A small network was trained on invented records. Each row is its activation on one of them, seen along a few directions.
After each row come some of the record's fields: BITUZ, GAZIF, MEGUB, GENU, ZESI.
A field that a record lacks is left out.
The largest differences between rows may come from other fields.
In the rows, 500 means zero.
Random noise pushes rows far along 9 fixed directions. That doesn't count. These rows show it; they differ only by the noise:
[470 400 703 505 631 459 571 677 488 639 609 478 295 350 561 649 646 619
 547 624 492]
[701 421 527 413 627 437 540 660 532 825 663 546 449 622 280 471 454 637
 443 418 592]
[724 344 670 298 467 676 471 348 800 418 308 495 774 614 425 441 582 717
 479 421 624]
[578 425 454 524 242 563 649 709 593 530 411 514 591 656 391 636 240 421
 472 381 569]
[418 479 529 367 558 554 571 413 717 681 322 654 637 455 520 553 327 402
 547 423 564]
[398 653 550 416 490 531 515 491 608 394 296 655 522 470 460 561 473 472
 531 585 465]
[636 584 467 461 750 361 461 206 589 627 557 930 413 780 376 345 490 390
 401 258 699]
[307 741 546 376 503 504 504 621 537 366 316 589 443 338 440 592 516 511
 572 737 362]
[678 382 581 473 437 684 589 617 571 828 498 414 663 514 182 602 402 796
 496 638 253]
[744 379 661 460 684 362 517 719 592 713 615 590 399 740 460 455 553 618
 395 252 914]
[424 605 420 429 503 457 532 473 431 504 577 590 370 419 363 533 492 465
 548 636 297]

[461 454 602 749 468 522 589 661 427 632 460 552 382 530 559 636 444 477
 476 514 509]
BITUZ is sepi, GAZIF is luno, MEGUB is dovu, GENU is vidi, ZESI is liso
[564 447 367 412 458 428 477 290 470 411 531 408 647 569 586 308 554 441
 550 281 573]
BITUZ is vedi, MEGUB is pas, GENU is muv, ZESI is liso
[431 596 635 659 686 493 474 437 526 417 382 675 369 365 686 574 682 445
 545 610 484]
BITUZ is vedi, MEGUB is pas, GENU is vidi, ZESI is liso
[500 474 631 559 530 485 460 267 432 470 464 387 633 586 622 432 641 658
 474 457 545]
BITUZ is vedi, MEGUB is dovu, GENU is muv, ZESI is rebo
[234 460 401 734 343 360 519 581 174 570 777 335 283 289 683 635 466 355
 564 562 427]
BITUZ is sepi, GAZIF is doz, MEGUB is dovu, GENU is vidi, ZESI is liso
[313 562 500 659 503 473 545 358 416 615 521 574 495 489 519 590 436 461
 472 568 384]
BITUZ is sepi, GAZIF is doz, MEGUB is dovu, GENU is muv, ZESI is liso
[534 568 619 646 695 460 567 649 564 768 417 678 502 559 465 590 405 481
 439 487 557]
BITUZ is vedi, MEGUB is dovu, ZESI is rebo
[420 661 383 410 659 450 498 383 579 603 427 757 466 456 496 453 394 224
 515 478 535]
BITUZ is vedi, MEGUB is dovu, GENU is vidi, ZESI is rebo
[507 401 428 298 466 561 485 530 661 339 502 412 465 290 558 480 532 438
 530 527 582]
BITUZ is sepi, GAZIF is luno, MEGUB is dovu, GENU is vidi, ZESI is liso
[538 357 309 609 514 387 501 212 343 560 750 534 366 567 595 369 545 316
 524 275 453]
BITUZ is sepi, GAZIF is luno, MEGUB is dovu, ZESI is liso
[531 343 565 572 637 570 722 415 567 713 463 659 442 445 551 658 461 307
 532 505 367]
BITUZ is vedi, MEGUB is dovu, GENU is muv, ZESI is rebo
[629 545 532 293 705 439 360 501 573 665 532 528 519 557 357 355 626 661
 445 472 610]
BITUZ is sepi, GAZIF is luno, MEGUB is dovu, ZESI is liso
[577 529 430 426 441 467 510 430 469 374 705 496 399 655 364 407 577 497
 440 519 454]
BITUZ is vedi, MEGUB is pas, GENU is vidi, ZESI is liso
[331 575 403 482 467 593 571 499 550 702 219 506 721 369 558 523 270 446
 596 482 379]
BITUZ is sepi, GAZIF is luno, MEGUB is dovu, GENU is muv, ZESI is liso
[438 445 433 343 709 289 485 676 411 708 846 375 249 280 579 469 521 427
 528 513 623]
BITUZ is vedi, MEGUB is pas, GENU is vidi, ZESI is liso
[340 525 598 559 450 555 322 201 439 379 326 320 778 430 735 344 662 721
 641 518 477]
BITUZ is sepi, GAZIF is doz, MEGUB is pas, GENU is vidi, ZESI is rebo
[549 517 346 346 259 596 562 506 597 609 409 484 765 620 342 531 191 437
 460 403 485]
BITUZ is vedi, MEGUB is dovu, GENU is muv, ZESI is rebo
[452 443 424 496 424 492 508 554 510 542 524 422 598 472 513 479 398 471
 511 430 534]
BITUZ is sepi, GAZIF is doz, MEGUB is dovu, ZESI is liso
[729 361 515 352 591 601 502 453 611 515 523 517 500 497 442 446 542 530
 492 469 478]
BITUZ is vedi, MEGUB is dovu, ZESI is rebo
[169 471 317 508 337 448 689  92 460 378 597 626 491 416 683 590 348  65
 577 495 294]
BITUZ is vedi, MEGUB is dovu, GENU is muv, ZESI is rebo
[445 318 544 657 159 697 631 439 533 481 413 362 696 541 586 668 375 504
 563 495 382]
BITUZ is sepi, GAZIF is doz, MEGUB is pas, GENU is vidi, ZESI is rebo
[441 316 575 805 471 406 723 776 365 778 755 567 205 482 635 794 378 324
 485 418 539]
BITUZ is vedi, MEGUB is pas, GENU is muv, ZESI is liso
[559 351 443 523 532 568 671 562 541 609 404 463 493 404 605 535 424 376
 558 381 491]
BITUZ is sepi, GAZIF is luno, MEGUB is dovu, GENU is muv, ZESI is liso
[625 289 511 440 563 545 513 308 520 628 603 466 540 491 441 428 589 582
 498 449 446]
BITUZ is sepi, GAZIF is luno, MEGUB is dovu, GENU is muv, ZESI is liso
[635 611 520 398 731 398 420 551 496 658 550 544 459 625 403 273 575 597
 449 361 709]
BITUZ is vedi, MEGUB is pas, GENU is vidi, ZESI is liso
[561 490 529 477 257 621 526 429 671  66 434 696 493 650 397 605 527 448
 383 541 523]
BITUZ is sepi, GAZIF is doz, MEGUB is dovu, GENU is muv, ZESI is liso
[667 261 469 285 600 522 670 668 718 570 680 652 309 344 435 703 403 301
 452 570 541]
BITUZ is vedi, MEGUB is dovu, GENU is muv, ZESI is rebo
[410 527 517 334 687 535 610 355 658 420 322 659 478 333 622 535 534 298
 589 584 402]
BITUZ is vedi, MEGUB is pas, GENU is muv, ZESI is liso
[666 375 648 282 898 422 529 599 594 725 693 494 244 407 478 479 721 616
 498 565 548]
BITUZ is sepi, GAZIF is luno, MEGUB is pas, ZESI is rebo
[396 608 391 401 372 530 447 463 533 530 441 438 702 513 439 446 385 518
 482 502 501]
BITUZ is sepi, GAZIF is doz, MEGUB is dovu, GENU is vidi, ZESI is liso
[283 789 446 571 567 416 326 428 329 648 235 352 719 430 631 310 462 641
 651 412 481]
BITUZ is sepi, GAZIF is luno, MEGUB is pas, ZESI is rebo
[159 843 488 849 658 167 420 554 186 660 442 641 337 609 750 429 466 339
 482 273 744]
BITUZ is sepi, GAZIF is luno, MEGUB is dovu, ZESI is liso
[571 592 494 500 787 377 401 495 440 612 586 712 336 486 426 386 598 542
 456 468 595]
BITUZ is sepi, GAZIF is doz, MEGUB is dovu, GENU is muv, ZESI is liso
[425 678 529 546 645 394 462 549 557 391 488 840 221 521 567 584 502 327
 461 519 667]
BITUZ is sepi, GAZIF is doz, MEGUB is pas, GENU is vidi, ZESI is rebo
[672 685 656 432 777 350 339 638 523 330 386 546 477 768 494 319 775 660
 430 330 926]
BITUZ is sepi, GAZIF is doz, MEGUB is pas, ZESI is rebo
[444 603 338 615 306 348 445 349 246 383 605 384 627 699 526 312 462 514
 487 330 537]
BITUZ is vedi, MEGUB is dovu, GENU is muv, ZESI is rebo
[733 285 470 283 538 616 560 356 709 588 483 499 698 519 424 400 462 477
 495 335 576]
BITUZ is vedi, MEGUB is dovu, GENU is muv, ZESI is rebo
[535 654 395 393 505 397 496 520 412 407 499 404 497 657 437 314 553 546
 516 435 494]
BITUZ is sepi, GAZIF is luno, MEGUB is pas, ZESI is rebo
[302 637 299 243 366 400 437 630 421 488 568 342 591 413 475 348 312 422
 561 497 551]
BITUZ is vedi, MEGUB is dovu, GENU is vidi, ZESI is rebo
[367 728 506 735 552 429 414 566 241 418 463 546 365 526 550 518 573 542
 573 620 430]
BITUZ is sepi, GAZIF is doz, MEGUB is pas, GENU is vidi, ZESI is rebo
[474 453 424 453 336 531 437 392 539 232 491 415 537 467 579 428 517 454
 498 400 569]
BITUZ is sepi, GAZIF is luno, MEGUB is dovu, ZESI is liso
[589 524 547 657 591 447 461 381 373 559 547 481 497 600 516 441 618 564
 470 446 461]
BITUZ is vedi, MEGUB is dovu, ZESI is rebo
[465 745 374 483 605 328 509 826 395 528 441 536 346 573 467 392 435 401
 474 393 626]
BITUZ is sepi, GAZIF is luno, MEGUB is dovu, ZESI is liso
[572 447 490 370 613 478 456 451 575 636 534 410 585 478 525 423 466 524
 494 382 585]
BITUZ is vedi, MEGUB is pas, ZESI is liso

Here are new rows. What are their fields?
[508 460 525 314 549 486 409 455 519 338 562 368 450 374 597 443 664 605
 564 621 535]
BITUZ is sepi, GAZIF is doz, MEGUB is pas, GENU is vidi, ZESI is rebo
[393 863 390 590 515 455 323 225 406 322 383 723 508 557 356 367 546 477
 439 609 384]
BITUZ is sepi, GAZIF is luno, MEGUB is dovu, GENU is vidi, ZESI is liso
[564 591 448 479 369 631 454 434 538 218 263 511 639 472 460 461 528 474
 567 547 329]
BITUZ is vedi, MEGUB is dovu, ZESI is rebo
[634 552 640 631 518 564 488 562 569 510 306 539 625 706 395 513 506 644
 437 460 577]
BITUZ is sepi, GAZIF is doz, MEGUB is pas, ZESI is rebo
[648 336 223 586 381 564 582 291 469 662 769 632 366 490 317 575 307 323
 515 504 222]
BITUZ is sepi, GAZIF is luno, MEGUB is pas, GENU is vidi, ZESI is rebo
[400 521 364 531 471 497 549 366 499 588 506 690 456 496 502 552 246 222
 502 504 447]
BITUZ is vedi, MEGUB is dovu, GENU is vidi, ZESI is rebo
[669 258 474 331 509 675 511 488 583 460 637 446 427 326 463 546 617 533
 551 542 463]
BITUZ is sepi, GAZIF is doz, MEGUB is dovu, GENU is vidi, ZESI is liso
[405 853 592 611 653 549 300 422 556 581 112 753 717 590 424 416 413 663
 442 521 521]
BITUZ is sepi, GAZIF is doz, MEGUB is dovu, ZESI is liso
[403 532 686 474 719 554 487 424 803 261 190 825 413 322 708 633 647 280
 522 547 651]
BITUZ is sepi, GAZIF is doz, MEGUB is dovu, ZESI is liso
[539 335 786 533 555 587 608 546 645 339 602 652 226 442 558 774 651 450
 410 718 463]
BITUZ is vedi, MEGUB is dovu, ZESI is rebo
[485 379 510 447 589 441 586 489 672 527 473 547 472 520 723 519 440 327
 520 311 723]
BITUZ is sepi, GAZIF is luno, MEGUB is pas, ZESI is rebo
[747 281 574 566 547 620 424 378 555 657 603 507 511 494 432 447 579 712
 456 436 532]
BITUZ is sepi, GAZIF is luno, MEGUB is dovu, GENU is vidi, ZESI is liso
[333 566 438 487 594 519 552 487 640 555 451 779 382 333 483 657 303 227
 478 593 436]
BITUZ is sepi, GAZIF is doz, MEGUB is dovu, ZESI is liso
[432 525 557 458 364 559 507 834 629 262 384 571 313 291 539 776 453 389
 488 665 537]
BITUZ is sepi, GAZIF is luno, MEGUB is dovu, ZESI is liso
[624 457 549 337 597 546 385 413 524 536 606 415 505 446 466 388 679 714
 507 585 482]
BITUZ is vedi, MEGUB is dovu, GENU is vidi, ZESI is rebo
[366 396 624 447 548 526 454 309 620 254 333 570 452 360 830 521 623 332
 557 424 671]
BITUZ is sepi, GAZIF is luno, MEGUB is dovu, ZESI is liso
[426 538 349 484 411 534 443 481 425 520 516 503 457 364 476 505 412 451
 559 535 336]
BITUZ is sepi, GAZIF is luno, MEGUB is dovu, ZESI is liso
[270 510 295 518 435 363 378 460 280 557 805 450 269 175 659 517 455 373
 596 527 491]
BITUZ is sepi, GAZIF is doz, MEGUB is dovu, GENU is vidi, ZESI is liso
[553 350 632 285 542 510 501 548 647 609 519 361 697 501 486 431 487 641
 474 456 692]
BITUZ is vedi, MEGUB is dovu, GENU is muv, ZESI is rebo
[291 667 443 512 522 531 620 202 585 474 286 888 531 557 489 595 262 127
 471 532 381]
BITUZ is vedi, MEGUB is dovu, GENU is muv, ZESI is rebo
[589 366 539 663 598 492 561 118 389 617 659 572 510 672 540 394 630 536
 469 390 371]
BITUZ is vedi, MEGUB is dovu, GENU is muv, ZESI is rebo
[161 565 384 457 344 267 514 679 295 561 567 175 582 419 715 447 383 425
 560 366 671]
BITUZ is sepi, GAZIF is luno, MEGUB is dovu, GENU is muv, ZESI is liso
